Each row below holds a small network's activations on one record, seen along a few directions.
Records have a field called BARU. Each example row is followed by its value.
The largest differences between rows may come from other fields.
In the rows, zero is written as 500.
Random noise pushes rows far along 13 fixed directions. That doesn't count. These rows show it; they differ only by the noise:
[523, 514, 459, 451, 571, 498, 327, 530, 808, 396, 407, 597, 495, 719, 585,
 496, 515, 542, 594, 523, 388, 718, 280, 858, 487, 519, 563, 535, 409, 469,
 304, 600, 420, 609, 265]
[676, 544, 587, 516, 400, 423, 588, 410, 560, 529, 333, 567, 395, 558, 486,
 557, 522, 296, 546, 625, 374, 434, 561, 659, 494, 572, 501, 473, 533, 500,
 522, 486, 529, 274, 573]
[615, 382, 626, 442, 499, 331, 468, 581, 783, 726, 442, 568, 401, 418, 727,
 585, 559, 525, 608, 336, 437, 457, 500, 698, 353, 422, 311, 526, 509, 352,
 577, 494, 517, 574, 417]
[684, 586, 517, 453, 556, 415, 468, 408, 634, 357, 455, 543, 405, 519, 701,
 498, 501, 419, 606, 494, 387, 612, 408, 798, 492, 468, 343, 581, 508, 367,
 578, 704, 514, 506, 591]
[573, 596, 580, 625, 518, 526, 663, 448, 332, 536, 517, 399, 471, 354, 530,
 480, 600, 544, 503, 497, 597, 324, 491, 338, 531, 497, 415, 479, 497, 357,
 680, 663, 534, 476, 725]
[351, 477, 357, 689, 800, 565, 629, 555, 532, 605, 449, 335, 497, 559, 401,
 591, 528, 765, 483, 444, 619, 476, 550, 513, 461, 506, 693, 466, 409, 435,
 389, 375, 473, 547, 318]
[570, 568, 478, 406, 418, 373, 588, 476, 480, 338, 541, 581, 351, 546, 635,
 527, 362, 325, 483, 537, 334, 645, 470, 589, 449, 519, 334, 650, 588, 442,
 562, 562, 484, 488, 574]
[502, 517, 420, 525, 447, 460, 650, 625, 362, 481, 599, 370, 406, 372, 677,
 431, 543, 496, 409, 443, 519, 493, 415, 366, 474, 443, 424, 590, 389, 460,
 715, 574, 417, 666, 374]
[544, 376, 292, 385, 243, 558, 392, 424, 478, 455, 476, 565, 477, 587, 521,
 341, 402, 287, 440, 565, 360, 681, 556, 589, 412, 591, 595, 435, 547, 376,
 422, 561, 378, 571, 392]
[562, 357, 258, 615, 450, 601, 659, 435, 623, 632, 452, 385, 439, 546, 477,
 578, 490, 449, 566, 472, 490, 364, 488, 556, 563, 638, 606, 380, 392, 380,
 414, 542, 473, 402, 407]
[624, 570, 592, 485, 420, 527, 471, 437, 414, 462, 448, 447, 670, 300, 563,
 397, 648, 490, 534, 626, 635, 366, 437, 487, 636, 393, 484, 477, 428, 414,
 619, 608, 534, 428, 524]
[660, 434, 291, 492, 467, 457, 633, 389, 475, 486, 490, 438, 412, 418, 613,
 424, 415, 414, 489, 505, 412, 647, 605, 704, 441, 503, 422, 514, 516, 278,
 609, 582, 417, 551, 430]
[381, 392, 398, 555, 421, 549, 559, 457, 608, 655, 665, 520, 510, 539, 500,
 707, 335, 559, 600, 341, 575, 358, 520, 442, 505, 614, 469, 446, 551, 193,
 282, 566, 521, 525, 606]
[463, 521, 523, 449, 371, 368, 503, 546, 355, 530, 600, 493, 541, 437, 488,
 554, 380, 447, 430, 524, 530, 572, 683, 549, 436, 439, 538, 561, 552, 436,
 504, 353, 483, 549, 414]
[587, 498, 298, 597, 402, 455, 829, 471, 449, 550, 406, 473, 372, 426, 629,
 409, 475, 401, 399, 615, 426, 571, 585, 669, 458, 518, 516, 523, 362, 292,
 598, 480, 251, 554, 113]

[664, 471, 636, 430, 385, 438, 435, 383, 590, 575, 503, 514, 551, 414, 509,
 640, 493, 326, 655, 479, 511, 279, 567, 575, 598, 489, 423, 467, 592, 495,
 539, 493, 688, 241, 771] -> sibof
[390, 559, 573, 373, 472, 463, 440, 416, 520, 401, 377, 693, 457, 387, 840,
 441, 500, 355, 452, 528, 492, 391, 600, 489, 401, 348, 399, 580, 545, 262,
 549, 472, 444, 453, 455] -> nabi
[536, 648, 642, 569, 637, 452, 533, 371, 566, 513, 372, 678, 427, 501, 609,
 466, 523, 563, 537, 502, 455, 598, 612, 732, 355, 470, 394, 504, 551, 246,
 507, 608, 380, 582, 529] -> fefad
[530, 447, 554, 465, 258, 509, 480, 591, 617, 582, 507, 589, 434, 570, 531,
 505, 549, 391, 501, 478, 424, 425, 335, 377, 494, 619, 440, 471, 463, 560,
 477, 594, 460, 520, 488] -> nef
[596, 425, 211, 525, 571, 608, 568, 434, 553, 392, 449, 402, 374, 506, 652,
 378, 516, 421, 492, 457, 428, 543, 425, 529, 515, 533, 482, 484, 427, 423,
 603, 685, 440, 540, 518] -> funi
[499, 365, 367, 480, 346, 517, 596, 534, 345, 573, 556, 392, 540, 497, 296,
 512, 433, 397, 443, 575, 492, 497, 581, 373, 567, 568, 592, 451, 486, 766,
 524, 272, 514, 366, 386] -> rad
[387, 462, 360, 442, 441, 589, 342, 445, 536, 397, 595, 530, 681, 568, 484,
 517, 382, 500, 519, 518, 591, 604, 543, 654, 578, 481, 657, 465, 445, 363,
 261, 498, 449, 551, 323] -> mim
[594, 580, 603, 497, 300, 318, 429, 538, 334, 595, 590, 402, 573, 373, 449,
 561, 485, 328, 465, 533, 551, 474, 784, 729, 493, 405, 655, 485, 432, 630,
 624, 303, 518, 464, 372] -> kelum
[442, 515, 522, 479, 567, 468, 481, 513, 533, 489, 409, 568, 276, 547, 684,
 453, 577, 382, 479, 381, 378, 452, 567, 443, 320, 479, 445, 522, 536, 514,
 623, 517, 458, 517, 583] -> tor
[260, 654, 373, 375, 554, 439, 257, 462, 394, 228, 785, 507, 654, 477, 701,
 575, 285, 489, 528, 401, 647, 630, 622, 702, 537, 323, 534, 656, 449, 374,
 406, 464, 491, 672, 418] -> zagaz
[617, 646, 701, 468, 462, 387, 507, 339, 342, 437, 610, 522, 753, 398, 235,
 611, 356, 549, 598, 700, 587, 589, 650, 709, 666, 439, 455, 542, 665, 531,
 452, 408, 664, 300, 717] -> kelum
[567, 592, 373, 474, 579, 542, 393, 369, 458, 217, 483, 460, 429, 663, 491,
 491, 421, 344, 497, 555, 368, 708, 536, 715, 518, 541, 606, 525, 510, 588,
 485, 579, 536, 436, 602] -> fefad
[639, 539, 551, 541, 616, 393, 779, 436, 480, 504, 440, 500, 377, 503, 427,
 580, 433, 468, 510, 582, 400, 566, 544, 561, 511, 537, 344, 590, 611, 577,
 602, 409, 535, 308, 584] -> rad
[371, 540, 494, 636, 605, 578, 634, 513, 567, 516, 450, 574, 292, 680, 530,
 539, 525, 543, 502, 447, 424, 442, 399, 387, 408, 630, 484, 487, 502, 436,
 452, 590, 444, 522, 561] -> nef
[448, 518, 767, 507, 400, 374, 446, 530, 619, 747, 460, 720, 595, 459, 478,
 582, 508, 576, 533, 510, 568, 445, 628, 629, 409, 471, 468, 473, 533, 343,
 386, 372, 416, 551, 372] -> sibof
[631, 477, 512, 415, 318, 477, 540, 391, 380, 433, 629, 542, 471, 417, 478,
 446, 391, 383, 501, 507, 386, 618, 513, 458, 499, 558, 304, 539, 653, 434,
 601, 655, 527, 513, 750] -> lutu
[302, 541, 436, 470, 539, 486, 649, 474, 338, 466, 420, 550, 619, 336, 510,
 438, 456, 515, 356, 665, 604, 462, 696, 392, 481, 347, 582, 577, 498, 422,
 464, 217, 400, 423, 224] -> lutu
[615, 375, 275, 244, 325, 450, 441, 473, 534, 291, 607, 436, 603, 411, 576,
 470, 364, 284, 550, 588, 411, 633, 394, 614, 661, 431, 408, 618, 489, 698,
 545, 448, 599, 388, 411] -> vap
[446, 612, 485, 437, 411, 382, 423, 486, 400, 393, 621, 549, 428, 541, 601,
 570, 376, 325, 478, 452, 442, 592, 652, 639, 433, 477, 482, 586, 526, 535,
 536, 452, 486, 549, 526] -> vap
[535, 450, 389, 561, 714, 459, 649, 476, 428, 489, 441, 329, 546, 493, 237,
 605, 415, 619, 463, 567, 526, 582, 618, 527, 561, 491, 593, 499, 569, 585,
 432, 273, 610, 336, 525] -> tor
[579, 479, 538, 523, 501, 371, 482, 525, 651, 617, 430, 541, 346, 556, 609,
 634, 462, 383, 541, 411, 416, 425, 642, 673, 394, 502, 502, 490, 493, 433,
 482, 435, 518, 459, 511] -> zagaz
[544, 373, 437, 589, 420, 574, 623, 567, 580, 612, 728, 358, 530, 543, 320,
 633, 410, 692, 581, 398, 509, 545, 265, 450, 618, 669, 441, 451, 461, 495,
 403, 685, 521, 619, 555] -> nabi
[295, 563, 445, 611, 514, 542, 561, 440, 448, 549, 538, 559, 425, 541, 637,
 622, 435, 440, 485, 367, 598, 307, 711, 449, 426, 503, 585, 451, 461, 225,
 408, 487, 421, 507, 499] -> mim
[454, 689, 653, 655, 472, 533, 664, 452, 394, 486, 554, 581, 466, 566, 440,
 543, 505, 542, 518, 580, 540, 429, 431, 456, 544, 569, 464, 498, 486, 406,
 491, 630, 428, 501, 630] -> funi

Here are new rows. What is BARU for each?
[561, 608, 583, 565, 449, 534, 634, 499, 438, 441, 409, 525, 596, 559, 330,
 427, 574, 528, 451, 748, 492, 580, 330, 495, 644, 570, 555, 512, 431, 644,
 461, 517, 416, 434, 365] -> vap
[479, 400, 484, 472, 267, 607, 331, 526, 568, 600, 494, 574, 611, 608, 356,
 390, 512, 535, 498, 542, 479, 611, 416, 520, 499, 618, 659, 351, 449, 510,
 316, 582, 362, 646, 317] -> nabi
[477, 330, 263, 448, 327, 498, 566, 621, 425, 509, 715, 269, 533, 370, 527,
 605, 388, 435, 459, 398, 554, 410, 480, 343, 646, 492, 558, 533, 380, 651,
 562, 397, 549, 507, 339] -> nabi
[513, 637, 573, 570, 654, 411, 569, 404, 441, 539, 423, 471, 649, 341, 505,
 505, 539, 614, 534, 604, 652, 470, 709, 786, 523, 330, 548, 513, 416, 398,
 549, 355, 466, 455, 319] -> zagaz
[524, 622, 511, 518, 465, 428, 437, 445, 314, 399, 605, 441, 383, 574, 476,
 604, 413, 329, 488, 423, 470, 498, 675, 531, 469, 531, 530, 511, 570, 581,
 606, 523, 616, 441, 780] -> nef
[613, 575, 421, 577, 698, 483, 795, 426, 600, 403, 281, 428, 584, 411, 510,
 497, 598, 566, 529, 756, 531, 475, 370, 709, 706, 422, 486, 587, 315, 584,
 544, 378, 457, 257, 171] -> vap
[501, 447, 499, 566, 573, 623, 689, 413, 565, 557, 329, 570, 472, 476, 500,
 429, 581, 602, 510, 561, 474, 402, 382, 325, 517, 582, 387, 433, 530, 381,
 501, 606, 447, 409, 559] -> nabi
[381, 586, 682, 583, 542, 508, 507, 554, 489, 576, 520, 593, 481, 567, 419,
 498, 547, 647, 499, 457, 518, 515, 470, 436, 400, 533, 491, 483, 545, 448,
 434, 567, 419, 635, 570] -> tor
[426, 578, 526, 492, 443, 592, 437, 554, 329, 360, 547, 557, 511, 518, 573,
 244, 576, 551, 364, 530, 508, 685, 390, 381, 427, 467, 506, 511, 455, 423,
 573, 700, 319, 778, 401] -> mim
[561, 384, 644, 553, 660, 452, 661, 582, 646, 759, 392, 444, 496, 319, 432,
 574, 622, 728, 539, 429, 598, 330, 498, 352, 480, 443, 374, 414, 565, 414,
 526, 386, 599, 445, 587] -> tor
[539, 480, 332, 526, 631, 591, 560, 240, 499, 466, 486, 471, 577, 318, 647,
 472, 470, 523, 601, 442, 641, 391, 673, 589, 558, 430, 412, 436, 512, 123,
 520, 644, 504, 424, 623] -> mim
[611, 650, 499, 634, 725, 433, 714, 472, 400, 400, 524, 376, 348, 471, 453,
 514, 493, 610, 478, 494, 473, 623, 495, 568, 501, 493, 405, 563, 529, 438,
 616, 616, 496, 556, 668] -> tor
